k942: [152 104 165 145]
k893: [104 152 161 135]
k460: [160  97 160 133]
k823: [142  96 161 135]
k134: [152 104 165 146]
k158: [102  31 112 106]
k127: [107 114 143 132]
asked: [152 104 165 146] | k134
asked: [152 104 165 145] | k942
has: [ 31 111 106] | no
back: [145 165] | k942
has: [108 114] | no

k127: [119 138 112 117 188 139 210  96 129 190]
k134: [119 138 112 117 188 139 210 140 115  62]
k470: [145 168 110 124 180 168 198 103 122 179]
has: [188 139 210 140 115] | yes
has: [145 167 110] | no

k794: [ 76  30  84 146 155 180 201 142 105  89 168 183 108 158 140  60 123 127]
k127: [138  91 116 121 110 148 129 147  80  53 109 158 126 177 142  76  85 125]
k158: [138  91 116 121 110 148 129 147  80  53 109 158 126 177 142 137  85 125]
has: [177 142 137  85 125] | yes
back: [140 158] | k794

k158: [117 127 129 120 128 119 131 129 110 134 127 137 118 136 119 132 139 128
 134 130 136 123 130 128 130 126 121 123 135 132 139 128 133 130 130 125
 144 123 126 131 128 133 130 134 127 125 136 128 122 129 132 136 116 127]
k606: [159 128 128 151 108 131 120 126 177 111 130 104 156 128 152 118  97 117
 112 128 106 128 123 126 123 133 148 141 128 128 128 133 139 163 168 136
  83 142 133 119 128 113 124 128 133 135 107 146 143 125 117 108 159 129]
k134: [128 128 128 124 131 128 129 129 118 132 128 132 123 132 123 130 128 131
 131 129 133 125 129 128 128 127 124 125 128 130 134 135 131 129 129 126
 137 125 127 129 128 130 129 131 127 128 132 125 126 128 130 132 128 128]
k893: [ 82 124 137 128 128  93 139 130  55 154 125 164  87 128  92 143 174 145
 151 137 162 107 131 128 135 122  99 128 155 143 176 184 148 134 134 117
 128 106 119 142 128 150 134 151 121 116 160 133 106 128 144 158  80 127]
k823: [136 128 127 133 123 134 126 128 140 124 128 122 135 122 128 126 121 128
 125 126 123 132 127 128 127 129 133 131 123 126 119 128 125 127 127 130
 117 132 130 126 128 128 128 124 129 128 123 128 128 127 125 123 136 128]
k460: [ 94 125 134 128 149 103 136 129  75 146 126 154  98 153 128 139 161 140
 144 134 152 128 134 130 133 124 128 114 128 139 163 168 128 128 133 120
 176 112 122 138 128 144 133 145 123 119 151 109 113 150 128 150  94 128]
k210: [124 128 129 125 131 125 128 128 122 130 128 128 125 131 125 128 128 129
 130 128 131 126 128 129 128 128 126 127 128 129 132 128 129 129 128 127
 134 127 128 129 128 130 128 130 127 127 128 125 127 128 129 130 124 128]
k511: [130 128 128 130 126 130 128 128 132 127 128 126 131 127 130 128 125 127
 127 127 127 129 127 128 127 128 130 129 127 127 125 125 128 128 128 128
 125 129 128 128 128 127 128 126 128 128 127 128 130 128 127 127 131 128]
k794: [110 127 131 115 140 114 133 129 100 139 127 142 112 141 114 134 146 135
 138 128 142 128 128 128 144 126 128 121 128 134 147 150 136 131 131 123
 154 119 125 133 128 128 131 137 125 123 140 118 120 128 134 140 109 127]
k470: [135 129 127 132 124 133 126 128 138 124 129 123 134 124 133 126 122 126
 124 128 123 131 127 127 127 129 132 128 128 126 121 120 126 127 127 129
 128 131 192 126 128 125 127 128 129 130 124 131 131 127 125 128 134 129]
k127: [114 126 131 118 137 117 132 129 106 136 128 139 115 138 118 133 141 134
 135 130 138 128 130 129 130 127 119 122 136 132 143 145 134 130 130 125
 148 122 126 128 128 135 130 135 126 128 138 120 128 129 133 138 113 128]
k942: [166 131 121 155 103 157 119 125 188 107 131 128 163  99 157 116 128 114
 109 120 112 145 122 126 122 128 152 143 105 128  88  82 111 123 128 137
  73 146 134 117 129 110 123 108 134 138 102 150 146 124 115 128 167 129]
has: [129 110 134 127] | yes
has: [128 133] | yes
back: [133 128 128 168 163 139 128] | k460

k893: [176 138 118 168 151 119 196 155 161 108 102 130 137 221  76  85  93 125
 141 108  56 149 200  67 113 116 105 115]
k470: [120 149  77 160 129 149 132  61  66 111 196 121 130 127  91  79 152 110
  96 112 125  88 104 114  66 153 112 158]
k134: [176 138  78 168 151 119 196 155 161 108 102 130 137 221 160 149  77 129
 141 127  56 149 200  67 113 116 105 115]
k606: [202 140 169 170 104 156 218 118 192 169 136 174 118 149  77 160 129 149
 132  61  66 111 196 121 163  83 165 165]
has: [149 132  61] | yes
asked: [202 140 169 170 104 156 218 118 192 169 136 174 118 149  77 160 129 149
 132  61  66 111 196 121 163  83 165 165] | k606
back: [108 141 125  93  85  76 221 137 130 102 108] | k893
has: [141 108  56] | yes
has: [174 118] | yes
back: [121 196 111  66  61 132 149 129 160  77 149 118] | k606

k158: [119  57  90  98 104 142 139 140  74 103]
k794: [101 111  62 108 103 106 106 104 108 105]
k511: [168 137 152 152 161 165 166 170 146 158]
k470: [79 87 84 84 84 96 89 82 81 81]
k460: [ 97  86  94  96  96 114 111 108  88  96]
k210: [ 90 104 119 139  98 140 142  57 108 105]
back: [140 139 142 104  98  90  57 119] | k158
has: [165 166 170 146 158] | yes

